A small network was shown many inputs. Here are its activations along a few directions, one row for each input.
Each table varies a few parts of the input and shows all the possible inputs, shuffled.
Descriptions start from the smaller parts, as in this example, which fits no table here: one of 8 places around a ring, together with either a single point or one of 9 places along a line or (one of 3 separate values, together with one of 4 places along a line).
Shared parts are said once, and a part with two or three values counts as separate values.

Other details of the inputs vary at random and push rows far along three fixed directions, the same in every table; ignore that.

Rows:
R1: [  7 -17 -11   4 -36  35  23  31 -57  42  22   5]
R2: [ 12  19  -8  10 -10  -8   9 -45  -7 -10  -1  29]
R3: [ -6  -9 -26  -6  18 -13 -21  35 -25  -6   3 -37]
R4: [ -9  13  21  -4  29 -27  -9  11  34   1  -1 -10]
R5: [ -1  -6 -27  -8  17 -13  -6  30 -23 -12 -10 -49]
R6: [-21  -7 -26   5  -1 -14  -5  14 -24 -20  -1 -49]
R7: [-21   7  20  -9  35 -29 -10   3  30  -4   5  -8]
R8: [ -6   4  12   0   6   0 -22   6  38 -13  -3  -9]
R9: [ 13  15  -2   2   9  16  -6 -45  18 -13  -5  23]
R10: [-28 -10  14  21  20  -5 -10  -9  42 -14 -35   6]
R11: [ -6   6  19   3  11   9 -11  -7  35  -6   5   2]
R12: [ 27  24  -3   6  16 -16   9 -37   0 -14  -5  28]
R13: [ 33  10   3  -1  -3  21  27 -10 -26  31  11  47]
R14: [-17  -3  50  10 -21  -4  23  30  13  31  27  12]
R15: [-27 -11 -27 -11  -5 -11  -4  17 -20 -11  -3 -42]
R16: [-26   8   6   2   7 -23 -15  -5  22  -6   7  -3]
R17: [ 35  24  -3   4   7 -17   5 -30  -2 -12 -11  28]
R18: [ 36  -3  31   6 -38  38  18  12  -8  29  13  42]
R19: [  8   3 -48  -4 -13  12  -3 -21 -42   2  -8  -1]
R20: [-20  -3  23 -13   5 -15  -7  -6  38 -28  -4 -13]
R21: [-17 -52 -25  12  -7 -19 -13  19 -11 -13 -15 -24]
R22: [-16 -31   4 -24  -3  10  11  70 -33  37  16 -33]
R23: [ 27 -14 -16  -1 -12  31  22  38 -62  38  16   3]
R24: [ 27  27   1   7   3  17  -1 -48  29 -15 -14  27]
R25: [-29   4  19  -6  -2 -36  -1  -7  24 -17   0  -8]
R26: [ -9   2  23  -2   8   7   1 -12  31 -11   3   2]
R27: [ -8  -9 -35 -12  22 -19 -27  19 -27 -16  -3 -37]
R28: [-13 -12  51  -4  -8  26  12  28  27  29  22  10]
R29: [-34 -50  -1   1 -12  23  -4  56 -17  22 -24 -19]
R30: [ 16  -8 -42 -12 -10  32  -8 -12 -32 -13 -12 -13]
R31: [-25  -9  14  -8 -16  -3  -3  32   2  26  17   1]
R32: [-10 -12  57  -3   0 -15  18  52   9  30  27   3]
R33: [-20   4  20   1  22  -4 -14  -5  44 -19   0 -20]
R34: [-16   6  14 -18  27 -22  -1   3  22   2  -1  -4]
R35: [-25 -11 -28 -10  -5 -17  -5  11 -23 -19  -6 -44]
R36: [-15   3  24 -16  19 -35   5   4  23 -10   0  -4]
R37: [-19  14  12   6   4 -16   0  -1  29  -1  -2 -15]
R38: [-15 -36  10  -4 -19  32 -12  76 -18  26  25 -33]
R39: [ 18  -4 -50 -11  -6  28 -15 -23 -32 -16 -16 -10]
R40: [-10 -12 -21  -7  20 -18  -4  30 -26 -16   0 -51]
R41: [-15 -10  47 -10  12  -1  15  43  11  43  25   6]
R42: [-29 -21  13  15  13   2  -9   1  27  -4 -31   5]
R43: [-14   7  19  -1  17  -5 -15  -3  48 -17  -8 -21]
R44: [-20 -32   2   7   0 -32  -5  -8  35 -15 -20   9]
R45: [ 21  14   5   9  -3   4  -3 -40  14 -27  -5  23]
R46: [-28 -10 -29   3   2 -14 -24  29 -17 -12   4 -49]
R47: [-19 -46 -26  16  -1 -26 -15  17   1 -22 -18 -31]
R48: [ 19 -28 -12  -2 -33  50  12  32 -54  22  15  -4]
R49: [-11 -16 -22 -12  16 -15  -3  29 -32 -13   1 -46]
R50: [  9  27 -27  14   4  -7   3 -49  -3 -22  -9  10]
R51: [ 19  18   0  -9  10 -23   6 -36   1 -15  -8  32]
R52: [  8 -13  21  23 -17  37  14   9  10  35 -25  47]
R53: [ 14   3 -45  10 -14  17  -6  -9 -46   7   2  -3]
R54: [ 12   9  25   3 -35  13  30  -9  -7  33  16  55]
R55: [ -9   4  27   4   9 -11  -6 -12  37 -27   0  -8]
R56: [ 38   8 -48   1   2   5   4 -10 -49 -10 -15  -7]
R57: [-13 -17  30   0  -7  15   7  36  13   5  17 -19]
R58: [-20  11  -1  -5   4 -16  -7 -18  18  -3   0   4]
R59: [-22   5   1   3   5 -37  -9 -20  10 -31  -3 -19]
R60: [ 23  16  23  15 -32  28  34  -1  -5  46  15  50]
R61: [ 24 -10 -37  -9 -21  18  -9 -17 -38 -23 -11  -2]
R62: [ 23   1 -45 -14   3   8   6  -9 -49  -2 -10  -1]
R63: [-16 -22 -28  -9   4   6 -34  23 -12 -23  -1 -47]
R64: [ 15  26 -29  11  -1  -4  -9 -40  -1  -9 -12  12]
R65: [ 22  27  -7   4  25  -5   3 -35   4  -1  -5  26]
R66: [-18 -21 -24 -18   3   6 -15  17 -10 -26 -10 -53]
R67: [-19 -12  50 -19   3   0  13  54  15  49  26  12]
R68: [-22  14  26  10   5 -38  -1 -15  32 -21   5  -3]
R69: [29 11 28  5 -4 23 22 10 -6 52 23 56]
R70: [29 10 24  1 -5 20 22 16 -7 51 12 39]
R71: [-13   4  23  -1  11  -4  -6   3  43 -19  -6 -22]
R72: [ 10  10  18  14 -20  24  21   0  -8  44  20  38]
R73: [ 14   8 -53  11  -8  13  -3 -22 -45  -8  -7 -12]
R74: [ 31   0 -44  -3   2   0   2 -15 -57 -12  -7   0]
R75: [ 32  32  -2   4  19  -5   9 -41  12   1 -12  33]
R76: [-15   4  19   2  16  -3  -6  -7  38 -24  -1 -18]
R77: [-31   7  17   1  10 -21   0  -7  28  -4   6 -11]
R78: [ 21 -11 -16   8 -41  43  16  37 -57  55  15   7]
R79: [ -6 -18  56  -2 -20  21  17  32  16  27  26  15]
R80: [ 21  22  -1  14 -19  -8   8 -32  -3  -4  -4  28]
R81: [  4 -15 -33  -3  -6   5 -18  13 -21 -34 -14 -54]
R82: [-15   4  26  -7  26 -43  -3  -1  23 -20   3  -8]
R83: [-14  -6  50  -5  12  -1  19  49  18  39  25  -1]
R84: [-15   8  15  -9  34 -24  -1  -3  23  -7   1 -10]
R85: [ 18  25  -5  14 -14   0  15 -33   1   0  -4  26]
R86: [ 28  -3 -45   1 -12  33 -18  -4 -32  -9 -11 -13]
R87: [ 18  24 -17  12  -8   0  13 -55 -11 -10  -3  34]
R88: [ 18  -9 -49  -3  -6  32 -20 -11 -39 -12  -6 -14]
R89: [  1  21  -6   8   3  -4   2 -43   6   0   0  24]
R90: [ 23  19 -30 -10  15 -12   6 -43 -15 -22 -16  17]
R91: [-13  -8  49   7 -30   1  23  48   8  40  24   4]
R92: [-14   0   8 -13   7  -2 -22  -5  33 -17  -3  -1]
R93: [ -8  14  15  -4  28 -32 -17  10  34  -6  -3  -8]
R94: [ 33  22   0   4   6 -11  12 -25  -2  -3  -8  27]
R95: [ 20  14 -13  -6  -1  21  -9 -44  10 -11 -10  32]
R96: [-27   5  14   2   7 -17  -6  -2  22   4  11  -4]
R97: [-20  -9 -29   1  -6 -12 -25  34 -19  -5  -3 -49]
R98: [ 29   1  28   6 -28  40  22   8   3  27  10  34]
R99: [ 21  26  -5  -8  15 -11  -4 -38  10  -1  -5  49]
R100: [ 27 -29  -4  24 -31   8  13   1  -5  22 -11  44]
R101: [ -6   8  19   3  13   8  -4 -13  36 -12   0  -4]
R102: [  4  24 -12  -1  -2  -3   7 -48   8  -5  -8  27]
R103: [ 15 -10 -34 -10 -14  24  -2 -11 -30 -18  -9 -10]
R104: [-12   0  28  -2   5 -15  -9 -16  36 -28   0  -2]
Each input here is: one of 4 places along a line, together with either one of 2 separate values or (one of 3 separate values, together with one of 8 places along a line).
The inputs of R24 and R30 match in every part but the place on the line of 4. If R60 is changed in the same way as R24 into R30, which row does it become?
> R15
The inputs of R96 and R64 match in every part but the place on the line of 4. If R89 is changed in the same way as R96 into R64, which row does it become?
> R78
The inputs of R99 and R3 match in every part but the place on the line of 4. If R25 is changed in the same way as R99 into R3, which row does it become?
> R68
Start at R61 and move only the place on the line of 8, one step at a time. The first step leads to R20. Which rows follow, in order?
> R103, R66, R30, R39, R95, R92
Change only the choice among 3 separate values in R7. List by row number the other rows that result.
> R88, R96
Start at R8 and move only the place on the line of 4, one step at a time. The first step leads to R38. Which rows follow, in order?
> R63, R92
Change only the choice among 2 separate values in R100. List by row number the other rows that result.
> R52

Rows:
R105: [  6  10  -7  -2  20 -26  -2  -8   5 -27 -11 -18]
R106: [ 12 -28  13   2 -33  33  22  31 -28  46  10  34]
R107: [-9 -2 51 -8 -1 35 -4 23 48 13 14  2]
R108: [ 31  12  12   4  -6  11  21  -3 -14  18   9  29]
R109: [  4  -5  27   5 -28  15  17  25  -6  29  24   8]
R110: [-14 -24  36 -10 -17  -4  13  43   4  19  19  -6]
R111: [ 35  40  25   9   0   8  24 -40  14  16  10  57]
R112: [ -4  11 -13  -6  34  -2 -36 -39  47 -63 -27 -31]
R113: [ 41  10   5  22 -25  30  22 -35  -9  27  -5  71]
R114: [ -2  10  37   7  13 -18   6  -6  42   9  -5  29]
R115: [ -1  13  37   7  17 -16   6  -7  40   8   3  27]
R116: [  4   5   9   3 -18  22  12 -13   1  25   7  37]
R117: [ 26  21 -31  10   6   3  -6 -41 -11  -9 -17  23]
R118: [-40 -11  43   4  -7  -7   3  41  35  18  18 -20]
R119: [ -5  -1 -11 -12  10  -3  -4  16 -19   2   8 -25]
R120: [ 18  12 -34   3   4   6  -3 -46 -10 -12 -16  27]
R121: [ 40  27  13   0  -5  20  24 -36  -4  28  12  70]
R122: [ 30  15 -42  14  -3  13  -2 -45 -19  -8 -19  29]
R123: [ -8 -18 -11   8  -7  -3  -5  14 -10  -7  -6 -22]
R124: [ 34  12  13   7 -20  16  23 -40  -1  12   1  73]
R125: [  4 -26 -27   8 -15   9  -2  20 -33   3 -13 -16]
R126: [ 58   6 -56  11 -12  27   5 -29 -62   6 -14  37]
R127: [ -4   6 -40   1  11 -15 -18 -43  -1 -43 -21 -14]
R128: [-14 -10   1   0   0 -22  -8  13   5 -23  -1 -38]
R129: [ -5  14  29   0 -12   5  12 -16  22   9  14  33]
R130: [ -8  -3 -13   2   4  -1 -10  19 -12   5  -4 -24]
R131: [ -5 -14 -16   4 -15   5  -3  19 -24  -6   1 -25]
R132: [ -7  -5   1  -3  19 -24  -5  21   4 -11  -4 -30]
R133: [ -4  12  21  -3  21 -24  -1 -24  39  -7 -12  28]
R134: [  5  -2 -36   2  -9   9  -7 -21 -27 -12  -8  -5]
R135: [-12  25  32  12   9 -23   1 -36  53 -20  -2  18]
R136: [-16 -18  36 -15   6 -10  11  52   6  25  18 -12]
R137: [ 20  10   2  -2 -18  31  13  -3 -21  40  12  43]
R138: [  7 -21 -22   5 -19   7   1  20 -37  -5  -5 -17]
R139: [ -1 -19  30  11 -22  11  18  30   5  30  10  19]
R140: [ -7  -4 -19   3 -15   6  -6  11 -22  -8   2 -25]
R141: [ 10 -20 -27  -8 -21   9   0  14 -45  -4   4 -20]
R142: [ -3   1  -9  -2  13 -11  -5  15  -8  -5   2 -28]
R143: [  0  -3 -14 -15   2   3   1  21 -32   2  10 -29]
R144: [-10  24 -20   4  37 -35 -24 -37  27 -42 -19 -21]
R145: [ 15 -11 -26 -13  -3   8   4  20 -50   2   4 -21]
R146: [-27  21  27   1  15 -25  -4 -38  61 -20  -2  13]
R147: [-13  -1  49   3 -12  -8  13  19  32  15  21   7]
R148: [ -7   3  38   3 -22   6  14  21  15  23  25   6]
R149: [ 44  13 -53   2 -14  34   2 -36 -58  12 -10  35]
R150: [-47 -13  42 -10   6 -11   0  43  38  20  16 -18]
R151: [ 21  21  15   8  -8  20  18 -40  13  26   3  70]
R152: [-14  10 -15   8  18 -18 -15 -20  20 -23 -17 -16]
R153: [  9  13 -16   2  23 -21  -8 -17   1 -23 -11 -14]
R154: [ 34  12 -46  18 -17  25   0 -44 -36  -2 -17  27]
R155: [ -1  12 -40  12   8 -14 -18 -41   0 -41 -22 -20]
R156: [-21 -26  -4   1  -6 -10  -8  39 -13 -13  -1 -47]
R157: [-14  35  27   6  25 -27  -7 -35  61 -11  -7  17]
R158: [-11  17 -36   7  20 -20 -22 -35  13 -38 -23 -23]
R159: [ -8 -18  36   1 -16   6  17  21  14  26  11  25]
R160: [14 -6  9  2 -9 12 15 -6  0 23 -2 45]
R161: [ -7 -16 -14   6   2  -3  -6  18  -9  -2 -10 -20]
R162: [ -3   6 -11  -4   6  -2  -4  19 -15   3   8 -29]
R163: [  1   1  20   2 -10  17  10  31  -6  39  21  13]
R164: [-22  30  34  -6  32 -30  -6 -32  63 -12   3  19]
R165: [  5  -2  18   5 -16  17  14  -9   7  25   6  41]
R166: [-31 -12   9  -7  12 -29 -12   7  20 -30  -5 -33]
R167: [ -4 -10 -22  -8   3   3  -9  14 -23   3  -4 -17]
R168: [  0  22 -17  -4  16 -16  -7 -12  -2 -24  -2 -28]
R169: [ 33  21 -23  -6  12  -8   6 -45 -13 -21 -13  25]
R170: [-19  -6  40 -16   6  -8  12  41  13  20  24 -12]
R171: [  0 -18 -24  -5 -18  13  -2  14 -38  -3   3 -16]
R172: [ -8  13  51  -4  19  15 -11 -15  75 -14   0   8]
R173: [  3 -12 -23  -8 -21  12  -2  12 -39  -1   9 -23]
R174: [-23 -22 -14  -9  -9   0  -9  32 -25  -8   5 -44]
R175: [ 13 -28 -41  -3 -17  26   0  23 -59  16  -5  -8]
R176: [ -6  -8 -10   2  10 -11 -10  16  -5  -5 -10 -23]
R177: [-31 -14  47 -11  17 -19   2  40  33  17  15  -8]
R178: [ 26  -3  17   0 -24  31  28  35 -34  46  26  21]
R179: [ -4 -24 -20 -16   3   0  -4  45 -42   6   7 -43]
R180: [-12   3  40  -7 -18   4  13  12  19  21  26  14]
R181: [ -4 -15 -15 -10 -15   2  -3  15 -26  -6   8 -25]
R182: [  3  13 -41  -6  27 -19 -21 -37  -5 -36 -18 -11]
R183: [  0 -19 -29   8 -16  15  -4  17 -33   5  -7 -19]
R184: [-15 -10 -15  -6  10  -9 -10  41 -22  -1   6 -57]
R185: [ -6 -10 -20  -9   5   5  -9  21 -28   6   5 -22]
R186: [ -5 -17   6  -9  13  18 -22  16  22 -26 -11 -36]
R187: [-20 -15 -14  -2  -2   1  -9  10 -10  -4  -5 -25]
R188: [-40  11  -2  -1  45 -59 -29 -49  64 -67 -34 -30]
R189: [  3 -25 -31  -1 -17  14  -2  14 -42   0  -4 -16]
R190: [ -4  13  25  13 -10   7   9 -13  28  18   4  30]
R191: [  7  32  10  -9  13  -8   6 -32  16  -6   7  19]
R192: [-16 -34   1 -14  11  15 -25  45  12 -24 -11 -60]
R193: [  4  25 -34 -10  24 -16 -15 -37  -5 -31  -9 -15]
R194: [-26 -26  37   3  -2  -8   7  53  23  25   6 -10]
R195: [ 45   7 -45   0  -2  16   3 -36 -44   0 -13  39]
R196: [  5   3  20  14 -15   9  13  -7  15  16   6  30]
R197: [  1  17 -28   4  28 -24 -19 -30   9 -34 -17 -13]
R198: [-13 -21  44   0 -19  -6  14  48  12  21  19  -9]
R199: [ -7  10  37  -3  15 -15   5 -11  40   9   0  31]
The inputs of R119 and R136 match in every part but one. If R151 is changed in the same way as R119 into R136, which row does it become?
> R160
What do these inputs look like to the network?
> one of 5 places along a line, together with either a single point or (one of 2 separate values, together with one of 9 places along a line)
Start at R111 and move only the place on the line of 9, one step at a time. The first step leads to R184. Which rows follow, in order?
> R144, R130, R152, R154, R155, R135, R109
Change only the place on the line of 9 in R161. List by row number the other rows that result.
> R108, R113, R115, R123, R128, R153, R156, R176
Change only the place on the line of 5 in R143. List by row number the other rows that result.
> R145, R169, R170, R191
Change only the choice among 2 separate values in R105. List by row number the other rows that result.
> R169
Change only the choice among 2 separate values in R154. List by row number the other rows that result.
> R187
Change only the place on the line of 5 in R137. List by row number the other rows that result.
> R133, R149, R167, R199
